A small network was trained on made-up records. Each row is its average activation on records with the value named, seen along a few directions.
Values that are neighbours, or in one group, have similar rows; names and order tell nothing.
(in the rows, 500 means zero)
Random noise pushes rows far along 3 fixed directions. That doesn't count. These rows show it; they differ only by the noise:
[513 547 488 355 602 705 430 496 510 430 550 455 414 411 285 544]
[564 577 447 541 601 528 460 504 548 509 504 469 588 501 425 525]
[565 459 483 507 558 314 529 494 264 536 564 489 715 524 348 490]
[565 494 473 518 570 376 509 497 348 528 546 483 678 517 370 501]
[491 479 560 379 578 428 543 514 252 444 596 489 576 399 181 526]


DUPO, 15 values:
gos: [428 520 503 467 377 458 573 577 397 457 424 566 462 546 511 504]
peg: [469 588 549 719 444 403 581 534 653 499 408 579 425 514 628 548]
bulor: [462 474 383 659 372 365 497 477 455 584 449 562 714 667 647 407]
dafi: [614 310 539 618 425  72 609 458 314 645 535 526 779 649 778 431]
dubom: [566 466 419 418 485 498 439 514 509 619 540 447 526 582 629 519]
guli: [518 569 367 706 518 542 452 433 659 545 429 468 643 625 694 449]
fogop: [491 490 621 656 490 438 555 587 734 519 484 513 446 406 662 519]
zaso: [564 375 325 318 460 786 328 355 388 542 601 410 429 633 513 394]
tis: [489 443 570 470 457 658 473 505 661 471 519 544 243 369 552 500]
lizu: [549 291 625 209 484 482 529 499 262 580 610 482 425 489 485 475]
sok: [422 593 587 505 568 356 625 572 441 400 500 469 565 378 264 557]
vafet: [519 266 524 541 406 355 434 433 354 525 483 537 484 592 636 458]
vesi: [567 589 390 494 591 506 465 501 667 548 446 442 524 602 585 491]
faf: [380 671 456 494 497 870 461 464 740 365 428 467 338 439 539 533]
sif: [389 628 620 657 432 309 605 551 486 455 399 640 486 403 457 523]
The values of DUPO form a ring.
Going along DUPO from peg by way of its neighbour vafet, in what order are gos, bulor, dubom, tis, vesi met?
> tis, dubom, vesi, bulor, gos
Name the neighbours of zaso, in listed order.
> guli, sok
Name the neighbours of dafi, in listed order.
> fogop, lizu

KESI, 15 values:
mit: [589 520 504 623 592 454 531 531 615 568 507 456 660 503 505 471]
fevu: [408 387 598 415 351 364 593 503 101 469 542 560 618 455 367 425]
rabe: [556 477 550 627 455 290 500 497 503 546 490 529 491 475 597 515]
mev: [587 643 468 572 538 518 482 495 774 575 496 451 468 435 638 487]
kan: [469 394 522 407 421 756 472 530 520 483 499 421 338 559 569 522]
murev: [535 497 395 512 544 577 428 484 536 508 522 414 498 532 491 499]
beru: [435 617 489 527 523 574 524 509 508 437 425 532 512 528 397 535]
zufil: [507 617 419 598 583 533 440 497 649 503 465 489 561 562 491 515]
mogut: [427 421 516 483 422 510 512 447 435 465 474 564 486 563 565 442]
kibig: [487 570 578 546 638 301 621 533 486 499 547 500 680 435 440 498]
kevu: [431 535 456 478 434 485 478 484 461 463 431 552 527 511 504 493]
mivov: [504 547 559 469 527 470 518 561 583 495 489 526 344 397 465 558]
zon: [576 427 471 437 575 391 552 527 410 567 558 531 610 517 484 506]
zasov: [566 333 534 467 416 533 453 430 432 531 523 531 391 614 679 467]
loreb: [523 679 344 786 514 483 430 506 772 539 390 466 621 582 653 557]
The values of KESI form a ring.
Going along KESI from beru by way of its neighbour loreb, in what order are mev, kan, murev, zufil, kevu met?
> zufil, murev, mev, kan, kevu
Name the neighbours of rabe, in listed order.
> mivov, zasov
Name the neighbours of kibig, in listed order.
> mit, zon
